A small network was shown many inputs. Here are its activations along a few directions, one row for each input.
In each table, some parts of the input vary, and every possible input appears once, in random order.
A made-up example of a description, with smaller parts first: one of 6 places along a line, together with either a single point or one of 11 places along a line or (one of 3 separate values, together with one of 5 places around a ring).
Shared parts are said once, and a part with two or three values counts as separate values.

Other details of the inputs vary at random and push rows far along two fixed directions, the same in every table; ignore that.

Table:
x1: [  5 -10   2  -3 -11  -5  -4   3   5  -3 -14   4]
x2: [  8   2 -15   1   9  23   4  21 -19 -27  12 -29]
x3: [-12  25   6  -2   5  -9   8 -18   9  17  16   7]
x4: [  5 -16   5   1  -3  -4  -2   5   0   0 -11  -1]
x5: [  2 -10   7   2  -3  -8  -2   7  -2  -2 -12   9]
x6: [  6  -9   2  -1  -9  -7  -4   6   7  -2 -14   1]
x7: [-5  7  1  4  1  1  1 -8  7 20  6  0]
x8: [-13  24   7  -2   5  -7   4 -23   7  16  18   9]
x9: [  6  -8   2  -1   0  -6   0   8   5  -2 -14  10]
x10: [-14  25   0  -5   5   1  11 -19   1   7  17   5]
x11: [ -1 -11   6  -1  -6  -8  -2 -13  16  25 -13  16]
x12: [  1 -19   3   3  -4  -2  -5   7  -3   6  -9   2]
x13: [  7 -11   6   2  -9  -7  -9   5   5  -4 -10   1]
x14: [ 10 -15   3   0   0  -2  -6   5   4  -1  -8   0]
x15: [-11  12   3  -4   3  -3   5  -4  -9  -1  12   0]
x16: [  7  -8   5   1  -1  -7  -1   9   6  -2 -10   9]
x17: [  8 -13  -1  -2   0  -2   0   6   7   0 -13  -1]
x18: [-12  29  -6   5   8   9   6 -17  -7   2  20  -3]
x19: [  2 -11   7   1 -12  -9  -6   6   0  -2 -12   1]
x20: [-11  28  -6   5  -2   7   3 -18  -5   2  19 -11]
x21: [  4  -2 -21  -5  14  24   4  30 -34 -52  23 -26]
x22: [  8 -16  -1  -1   0  -3  -5   1   4  -3  -9   1]
x23: [  8 -15   0  -3  -2   0   0   3   5  -2 -13   1]
x24: [-10  31  -3   5  -2   7   5 -12  -3   6  18 -13]
x25: [-6 13 -2 -6  6 -1  7 -4  0 -1 10  1]
x26: [  7 -12   0  -3  -1  -1   0   9   0  -9 -13   9]
x27: [  5 -19   3   0  -3  -6  -4   3  12  14 -16   9]
x28: [-11  27   6   6   3  -2   3 -24   7  19  12   9]
x29: [  5 -19  -3   1  -2  -1  -7   4   2   3  -7   4]
x30: [  3  -1 -16   3   9  28  -3  20 -25 -23  18 -26]
Each input here is: one of 5 places along a line, together with either a single point or one of 5 places around a ring.
Changing only the place on the line of 5 turns x28 into x13. The same change can be made to x16. Which row results? -> x24
Which other rows does x29 become when the place on the ring of 5 takes its other values? List them by row number. -> x7, x11, x27, x30
Which other rows does x6 become when the place on the line of 5 takes its other values? List them by row number. -> x9, x17, x25, x27

Table:
x31: [ 16 -20 -19   2  -3  28  -7  26 -29 -45   0 -30]
x32: [  0  -1   9  -9   5 -16   7   0  17   0 -11  30]
x33: [ -3  33 -13   3   7  24   9 -14   0  11  18 -28]
x34: [-30  45  16  12 -13 -13   5 -41  12  48  11  11]
x35: [  9 -12  -5  -4  -3   4   3  -5  15   8 -17  -3]
x36: [  5   3  -7   2  -8  11  -8  23 -21 -22  13 -30]
x37: [  7 -17   9   8 -14 -10 -11  -3  12  16 -28  14]
x38: [-19  26   2   8  19  10   5 -30   3  36  35  -2]
x39: [ 14 -23  -6   0  -5   1   0  16  10   4 -31   2]
x40: [  6 -26   9   1 -19 -15 -10   8   3  -3 -16   4]
x41: [  3 -36   5  -5   3 -14  -6  -5  11  24 -13  24]
x42: [-24  43  15   0   0 -13  14 -33   5  25  15  15]
x43: [ -1 -32   6   0   6  -5  -4   9   5  19 -15  20]
x44: [ 15 -30   8  -3   1 -16  -9  31  -4 -34 -17   2]
x45: [  9   5 -11  -7  14   6   6  19  -9 -34  16  -7]
x46: [  1  23 -23  15   8  41  -3  15 -31 -38  30 -48]
x47: [  5 -23  18 -11 -11 -31  -3  -3  12  -3 -22  26]
x48: [-14  41 -14 -13  15  10  14 -15 -11 -14  31  -2]
Changing only one part turns x32 into x48. The same change can be made to x42. Which row results? -> x47
Describe the family of inputs behind these rows. -> one of 3 separate values, together with either a single point or one of 5 places along a line
Which other rows does x38 become when the choice among 3 separate values takes its other values? List them by row number. -> x41, x43

Table:
x49: [ 18 -38   4  -3  -2 -13  -3  13  19   5 -34  24]
x50: [ -7  14  -4   8   6  16   0  -3 -15   7  18 -17]
x51: [ -8  15  -2  -2  13   8   6  -1 -18 -12  21  -4]
x52: [ -2  14  -8   4   4  15   0 -10  -8  -4  14 -15]
x53: [ -4  11   0  -2  10   3   8 -15  10  17   4   6]
x54: [ -3 -13  18  -1  -5 -29  -4 -12  20  20 -18  37]
x55: [  0   5  16   3  -7 -22  -3 -18  24  26 -11  15]
x56: [ 20 -42  -8  -9   7   4  -4  32   2 -22 -18  -1]
x57: [ -5  16 -12  -3   7  16  12  -3  -7  -1   8  -9]
x58: [-10   5   4   6  -8   1   1 -10  -2  22   0  -3]
x59: [ -4  19  -9  -3   8  12   6   6 -14 -21  26 -16]
x60: [ 12 -13  -1  -2  -2  -4  -6  17   1 -15  -6  -9]
x61: [ -3 -17  19  -6  -4 -34  -5 -15  23  23 -11  34]
x62: [ -5  25  -5   6   2  11   3  -2  -6  -6  11 -14]
x63: [  4  -4   3   0 -11  -8  -1   7   4  -6 -14  -3]
x64: [-5 19  4 -1  5  1  5 -6  0 -2 13  1]
x65: [-14  17  -4  -4   3   5   8  -2 -18 -11  16  -5]
x66: [ 16 -40   0  -3 -15  -5 -11  19   2 -17 -31   0]
x67: [-9 12 -3 10  0 11 -2 -5 -7 16  9 -6]
x68: [ -5  19   4   1   0  -4   4 -10   5   6   5  10]
x69: [ 29 -47 -19   0  -2  21 -12  51 -25 -57 -19 -22]
x70: [ -4 -10  14   5  -8 -17  -6 -17  18  38  -6  14]
x71: [ -5  22  -5  -5  -2   7   7   1 -11 -12  12  -7]
x72: [ -6   9  -4   1  -1   7  -3 -17   4   6  11  -8]
Changing only one part turns x72 into x66. The same change can be made to x61. Which row results? -> x65
Describe the family of inputs behind these rows. -> one of 4 places along a line, together with either a single point or one of 5 places along a line
Start at x58 and move only the place on the line of 4, one step at a time. The first step leads to x67. Which rows follow, in order? -> x50, x70
List by row number the other rows that have the place on the line of 4 in common with x54. -> x49, x62, x67, x68, x69
